A small network was shown many inputs. Here are its activations along a few directions, one row for each input.
In each table, some parts of the input vary, and every possible input appears once, in random order.
Descriptions start from the smaller parts, as in this example, which fits no table here: one of 5 places around a ring, together with either a single point or one of 9 places along a line or (one of 3 separate values, together with one of 4 places along a line).
Shared parts are said once, and a part with two or three values counts as separate values.
(in the rows, 128 means zero)

Other details of the inputs vary at random and push rows far along two fixed directions, the same in every table; ignore that.

Rows:
r1: [ 96 106 142 132 142 106  89 120 145 156 134 123  95  91 150 102]
r2: [117 120 116 118 100 121  81 115 134 151 105 140 136  91 123 108]
r3: [ 81 126 133 111 116 122 114  88 126 164 140 134 147 117 176 106]
r4: [ 93 124 149 115 121 155 188  68 155 157 156 122 175 175 154 131]
r5: [151 138 147 141 141 124 161 134 112 107 138 143 118 130  94 140]
r6: [ 93 102 148 113 142 105  71  91 170 160 132 153 105  49 159 106]
r7: [120 116 146 157 131 114 139 105 124 117 152 118  96 146 153 141]
r8: [ 70 146 159  86 173 115 108 112 174 169 163 135 119 104 164 119]
r9: [179 112 111 142 121 130 149 160  99  87 101 128 123 141  62 139]
r10: [146 110  96 139  84 155 155 162  89 118 102  91 125 194  98  99]
r11: [165  98 123 161 105 167 210 154 129 114 110  86 135 213  61 120]
r12: [151 144 145 173 153 174 164 124 148 121 148 131 131 101 159 141]
r13: [179 109 122 164 113 149 205 152 112  84 120  95 126 217  72 153]
r14: [ 82 102 166 130 143 118 116  72 191 161 156 122 105 107 181 119]
r15: [144 166 137 175 126 183 178 106 143 130 156 127 159 129 164 151]
r16: [161 142 139 185 149 179 184 148 152 111 142 102 128 152 152 144]
r17: [176 119 121 150 115 150 183 202 106 112  93  95 127 188  40 107]
r18: [126 126 159 138 135 144 173 119 138 145 142 137 129 131  98 113]
r19: [108 109 136 125 104 154 160  92 154 138 142 102 129 180 157 118]
r20: [156 103  95 100 143 104  51 207 115 127  63 143 113  49  51  96]
r21: [111 151 134 108 134 117  95 141 130 160 122 152 141  82  99 111]
r22: [121 116 126 118 122 158 172 124 147 134 134 101 139 187 115 124]
r23: [178 104 117 163  88 142 171 127  98  83 105 120 119 169  91 137]
r24: [ 75 140 145 114 131 102 113  60 127 144 170 149 135 114 211 144]
r25: [183 121  85 125 109 143 162 189  91  77  98  97 131 206  67 145]
r26: [109 121 146 131 116 140 170  67 151 115 167 111 121 190 185 157]
r27: [ 95 113 165 133 153 100 112  70 176 131 164 131  95 111 192 153]
r28: [108 157 134  80 182  86  72 153 139 131 144 144 103  92 146 142]
r29: [171 154  87 133 152 157 106 213 124 102 100 110 126 112 135 130]
r30: [148 126  73  95 131  80  24 216  76  98  78 127  90  83 108 116]
r31: [152 137 114 138 106 133 149 124 108 107 123 133 148 152  88 150]
r32: [133 118 112 120 144  76  35 158  95 114 102 158  85  36 120 116]
r33: [102 140 131  92 151 105 111 100 139 132 146 146 150 115 162 153]
r34: [137 123 101 140  82 132 105 143  87 141  97 130 136 119  92  98]
r35: [102 106 134 124 136 104  70 118 129 157 125 150 100  51 137  94]
r36: [110 128 141 137 106 155 171  80 148 155 146 131 159 153 114 129]
r37: [128 161 161 155 111 151 215  74 122 123 176 136 154 191 122 158]
r38: [ 88 147 132 120 133  83  52  86 120 145 148 165 112  54 171 134]
r39: [186 159  84 146 121 174 150 197  95  98  90 109 169 142 123 131]
r40: [113 134 149 154  92 139 171  40 140 125 163 137 142 164 164 157]
r41: [140 158  99  68 162  74  40 206  90 120  91 156 135  68 105 128]
r42: [155 140  90  88 123 119  97 220  83 129  68 128 158 120  62  96]
r43: [ 85 133 144 103 131 105 111  57 152 139 158 147 141 117 210 152]
r44: [148 138 126 110 173  81  71 200 119 111 107 136  94  84  91 133]
r45: [ 88 118 141 110 108 136 139  68 155 159 143 128 158 142 182 119]
Description of these inputs: one of 5 places around a ring, together with either a single point or (one of 2 separate values, together with one of 4 places along a line).
The inputs of r29 and r12 match in every part but the place on the ring of 5. If r26 is changed in the same way as r29 into r12, which row does it become?
Answer: r23
The inputs of r21 and r17 match in every part but the place on the ring of 5. If r15 is changed in the same way as r21 into r17, which row does it become?
Answer: r16
Which other rows agree with r42 in the place on the ring of 5? List them by row number.
Answer: r3, r4, r24, r33, r39, r41, r43, r45
Change only the place on the line of 4 in r8. List by row number the other rows that result.
Answer: r10, r19, r22
A walk changes only the place on the ring of 5. It starts at r25 and steps to r13. List the rest of the walk in order.
Answer: r9, r31, r33

Rows:
r46: [100 133 140 113 122 121 143 103 130 146 145 127 140 155 126 127]
r47: [176 159  96 129 127 144 142 177  97  91 103 129 159 138 108 152]
r48: [135 109 142 150  92 141 210 101 103 118 142 107 133 219  98 130]
r49: [131 136 121 113 133 134 146 155 122 123 129 113 128 165 111 127]
r50: [126 144 117 104 167 108  57 193 139 142 106 132 111  63 123 110]
r51: [ 95 108 146 107 139  90  96  89 153 139 142 140 110 108 138 137]
r52: [112 114 129 140 103 120 122  67 132 121 146 130 120 137 179 144]
r53: [ 91 142 162 118 168 143 141  94 187 160 165 128 141 113 187 134]
r54: [ 88 131 129  74 151  93  72 121 148 157 125 147 142  85 143 122]
r55: [ 78 137 164 103 158 140 167  67 181 153 182 126 144 157 189 146]
r56: [129 145 134 124 168  94  72 121 144 109 140 157 106  60 161 164]
r57: [119 109 164 177 121 165 196  59 169 139 166 120 124 151 147 135]
r58: [ 95 139 114  97 124 113  73 101 131 144 129 143 148  90 191 129]
r59: [151 135  84 132  80 135 118 156  75 110  97 115 144 156 118 120]
r60: [146 127 112 129 129 153 121 161 130 141 101 127 150 102 103 108]
r61: [161 118 134 167 120 156 190 157 115 109 124  99 117 184 101 123]
r62: [111 112 153 129 141 128 162  86 162 121 161 118 108 166 149 148]
r63: [152 114 126 141 116 141 186 149 104 102 128 101 115 203  96 129]
r64: [137 117 120 116 165  97  54 177 151 121 100 131  91  59 120 122]
r65: [117 115 129 113 130  96  70 141 118 144 109 150 107  66 109 101]
r66: [103 173 160 137 158 134 151  76 149 134 187 148 139 122 190 166]
r67: [142 115 129 155 127 139 131 148 119 131 116 126 113 107 103 106]
r68: [159 149 117 140 145 111 112 161  96  95 122 141 114 106 122 147]
r69: [153 122 105 119  96 146 137 157 107 130  88 127 160 139  78 106]
r70: [162 101 112 142  92 130 131 143 110 113  92 126 122 137  69 114]
r71: [138 120  96 128 100 104  80 150  80 110 100 129 114 114 134 118]
r72: [150 127 110 130  94 140 134 158  98 133  98 126 143 141  72 103]
r73: [128 133 140 157 120 167 171 117 136 148 142 121 141 141 121 116]
What is each input in this table made of?
Answer: one of 4 places along a line, together with either one of 2 separate values or one of 5 places around a ring
The inputs of r63 and r62 match in every part but the place on the line of 4. If r68 is changed in the same way as r63 into r62, which row does it become?
Answer: r56
Change only the choice among 2 separate values in r47. List by row number the other rows that result.
Answer: r58
Change only the place on the line of 4 in r48. List by row number the other rows that result.
Answer: r46, r51, r54

Rows:
r74: [ 83 137 151  92 176 101  81 132 159 148 145 139 116  78 164 131]
r75: [114 113 127 106 118  97  85 116 121 130 116 146 118  93 155 110]
r76: [ 85 134 156 134  99 129 141  50 149 151 169 132 123 147 179 134]
r77: [106 154 158 150 135 129 142  74 144 136 165 141 135 116 186 142]
r78: [ 97 151 162 133 142 108 141  76 142 134 170 144 123 129 177 151]
r79: [161 117 121 130 134 129 138 168 129 113 110 109 110 154  88 122]
r80: [ 93 122 145 114 173  97  85 104 169 131 153 138  89  78 164 139]
r81: [134 132 129 138 129 156 155 151 130 129 121 115 140 139 128 126]
r82: [ 77 103 167 135 128 129 159  34 153 150 173 140 117 127 183 122]
r83: [178 129  94 163 109 142 135 184  80  95  90 120 129 130  69 118]
r84: [149 122 137 152 129 150 155 145 131 135 127 117 127 138 119 123]
r85: [179 127  84 139 112 154 130 197  83 105  88 106 141 152  97 125]
r86: [154 135 107 116 114 137 150 142  99 108 123 127 149 169  98 142]
r87: [157 118  96 131 141 114  62 202 102 109  84 129 105  63  98 117]
r88: [149 130 113 138 123 160 155 161 138 115 108 109 136 151 112 121]
r89: [107 115 120  88 132 108  85 144 125 143 101 139 127  86 130  94]
r90: [ 90 155 159 138 146 146 162  84 159 154 165 136 146 121 170 131]
r91: [126 141 126  96 142  85  69 136 124 120 118 159 117  79 130 144]
r92: [144 129 109 107 143  91  65 174 127 103 100 130  99  96 126 132]
r93: [159 129 128 165 104 163 180 117 131 100 130 106 132 182 140 141]
r94: [136 139 106  80 147  98  66 188 116 119  91 147 131  79  83 121]
r95: [ 99 148 153 115 147 110  90  78 157 144 153 162 130  66 184 147]
r96: [180 113  90 154 115 147 127 186 107  89  87 108 113 132  80 120]
r97: [117 152 131 140 137 144 146 101 127 140 152 131 147 133 164 135]
r98: [162 125 125 148 106 137 170 150  98  95 119 108 125 188 113 146]
r99: [ 85 137 169 146 151 121 165  56 152 139 189 140 117 132 168 149]
r100: [154 120 133 156 124 160 172 133 148 127 130 110 124 158 117 123]
r101: [142 105 103 110 127  94  56 180 116 139  74 130 128  87  77 102]
r102: [ 90 135 159 115 158 133 151  91 179 138 165 123 123 144 168 138]
r103: [ 99 135 160  96 167  97  92 100 161 155 155 159 118  76 140 135]
r104: [131 133 154 165 115 158 185  88 136 121 157 116 137 168 172 149]
r105: [150 139 115 126 116 153 149 153 119 122 105 130 155 132  93 126]
r106: [133 126 145 161 112 162 191  78 134 122 157 133 141 152 128 147]
r107: [ 71 124 143  96 149  96  79  97 166 166 132 137 140  78 160 121]
r108: [138  97 109 147 100 124 131 132 111 119 103 119 134 146  90 124]
r109: [100 150 137 102 160 103  98 141 137 138 135 141 129  93 133 124]
r110: [133 128 122 124 133 135 147 139 115 120 138 115 132 165 138 142]
r111: [136 114 144 160 121 148 197 109 120 111 151 108 117 184 123 148]
r112: [104 117 116 118 116 108  66 126 123 140 119 140 101  86 118 111]
r113: [133 108 117 129  92 151 181 105 103 125 130 115 148 189 135 114]
r114: [146 115 115 137  86 143 133 150 106 135 106 115 123 162  74 102]
r115: [118 136 112 108 159 121  72 140 152 136 127 133 120  80 168 128]
r116: [112 149 118 101 157  97  82 141 119 134 135 142 127  96 144 132]
r117: [141 114  95 112 111  85  54 168 106 120  74 132 130  91 105 120]
r118: [165 135 116 151 122 139 136 173 108 125 106 127 135 126  84 111]
r119: [100 131 140 131  93 157 171  91 136 148 144 112 140 176 129 117]
r120: [111 124 166 131 153 126 152 104 152 147 162 124 115 140 147 137]
r121: [134 101 147 144  98 153 196  93 121 138 135 117 135 185 118 105]
r122: [142 135 143 146 127 133 175 130 119 128 142 122 131 168 100 127]
r123: [144 112 100 134  91 138 154 130 103 124 108 104 160 183 107 128]
r124: [121 128 117 133  83 155 164  98 114 138 142 109 141 189 130 123]
r125: [155 121 115 131 119 125 140 144 101 101 113 133 122 138  76 140]
r126: [123 136 136 107 156 109  70 135 150 153 124 159 124  48 126 121]
r127: [135 143 102  99 142 117  68 152 118 132 110 149 140  71 129 129]
r128: [159 124  96 123 123 137 139 169 112  99 112 106 127 175 107 133]
The inputs of r81 and r104 match in every part but one. If r88 is changed in the same way as r81 into r104, which row does it become?
Answer: r93
What is each input in this table made of?
Answer: one of 5 places around a ring, together with either one of 3 separate values or (one of 2 separate values, together with one of 4 places along a line)
